Small tables with named rows and columns. After each table, cells are looked up by row and column.

lotu:
fields: vinukuv, sepu, pupes, zoremi, resadim
gozubu: [87389, 89117, 46499, 45752, -13538]
madekil: [-20839, 89117, 46499, -2450, 8960]
pir: [51313, 40785, 7451, 45752, 98949]
nutotok: [-20839, 89117, -70645, 13617, -13538]
tesog: [-20839, 89117, 66023, -18518, 31457]
nomaraz: [-20839, 89117, 66023, 45752, 31457]

What is the zoremi of madekil in lotu?
-2450
What is the sepu of tesog in lotu?
89117
What is the vinukuv of tesog in lotu?
-20839
What is the pupes of madekil in lotu?
46499
What is the zoremi of nomaraz in lotu?
45752
What is the resadim of pir in lotu?
98949
What is the resadim of nomaraz in lotu?
31457
What is the pupes of tesog in lotu?
66023
What is the vinukuv of madekil in lotu?
-20839
What is the zoremi of nutotok in lotu?
13617
What is the resadim of gozubu in lotu?
-13538
What is the sepu of pir in lotu?
40785
What is the resadim of madekil in lotu?
8960
What is the pupes of gozubu in lotu?
46499
What is the pupes of nomaraz in lotu?
66023
What is the zoremi of tesog in lotu?
-18518
What is the pupes of nutotok in lotu?
-70645
What is the sepu of nutotok in lotu?
89117
What is the pupes of pir in lotu?
7451

gom =
|  | botig | molapek | tasago | nugiz | beres | femuta | sud | mos | boli |
|---|---|---|---|---|---|---|---|---|---|
| zudi | -10545 | -27071 | -41127 | 37458 | -57788 | -37281 | -35955 | 9495 | -13367 |
| bibogu | -24055 | -24444 | -40790 | -3658 | -25108 | -37109 | -21758 | -15714 | -28527 |
| tinin | -26667 | -42594 | -43455 | 13823 | 10111 | -34392 | -5310 | -32099 | 1458 |
| rik | -21293 | -37420 | -42679 | 21701 | -12522 | -35355 | -15525 | -18234 | -3484 |
| rafinil | -30795 | -56313 | -37686 | -40084 | -63279 | -38370 | -45685 | -42297 | -20376 |
| gove | -21984 | -29094 | -36151 | -33250 | -95722 | -40697 | -58573 | -10063 | -47907 |
| fasu | -3563 | -22017 | -43196 | 72198 | -46109 | -36067 | -27863 | 24127 | -1272 |

rafinil, sud -> -45685
rik, sud -> -15525
rik, beres -> -12522
tinin, nugiz -> 13823
tinin, boli -> 1458
rik, mos -> -18234
bibogu, botig -> -24055
Row with the largest mos: fasu

fer
|  | kal | rizifu | gevake | mela | vuzip | liv | mupit | guk | faz |
|---|---|---|---|---|---|---|---|---|---|
| sudab | -12394 | 69493 | 12260 | 2691 | 6641 | 3100 | -14961 | 1998 | -24816 |
| vekoli | -2492 | 42132 | 33618 | 1601 | 9036 | 4504 | -10441 | 27557 | -27223 |
| zak | 15911 | 63 | -26483 | 8184 | 4967 | 4789 | 32197 | -13369 | 59816 |
| loroduf | 3534 | 26751 | 44156 | 440 | 10269 | 4941 | -10416 | 37481 | -29409 |
| muma | 31569 | -35516 | -17326 | 4866 | 6573 | 4552 | 29102 | -12836 | 62998 |
| sunemu | 9520 | 17586 | -18575 | 5822 | 5248 | 3783 | 15833 | -16450 | 36470 |
| nilor | -20042 | 87403 | 8816 | 3802 | 5936 | 3026 | -15916 | 605 | -29076 |
| mulam | -14674 | 69748 | 20502 | 5098 | 7284 | 4751 | -3972 | 23774 | -22532 |
| nokiliz | 4127 | 28431 | 16609 | 2335 | 7940 | 4087 | -2901 | 10910 | -5326 |
| ropazo | -14674 | 69748 | 20502 | 5098 | 7284 | 4751 | -3972 | 23774 | -22532 |
| rupege | -3059 | 47261 | 14294 | 1896 | 7325 | 3329 | -11166 | 3599 | -16054 |
| datimi | 1114 | 34930 | 982 | 5225 | 6469 | 4345 | 7758 | 3654 | 11202 |
| zep | 36208 | -51271 | 10538 | 3735 | 9240 | 6091 | 29712 | 19430 | 49347 |
| mura | 23525 | -15547 | 25215 | -1445 | 9697 | 3777 | -5320 | 9603 | 1523 |

What is the gevake of nokiliz in fer? 16609
What is the mupit of muma in fer? 29102
What is the liv of vekoli in fer? 4504
What is the faz of datimi in fer? 11202
What is the guk of sunemu in fer? -16450
What is the guk of nilor in fer? 605
What is the guk of vekoli in fer? 27557
What is the liv of muma in fer? 4552
What is the mela of vekoli in fer? 1601
What is the mupit of nokiliz in fer? -2901
What is the mela of ropazo in fer? 5098
What is the mupit of sudab in fer? -14961
What is the vuzip of ropazo in fer? 7284
What is the mela of muma in fer? 4866

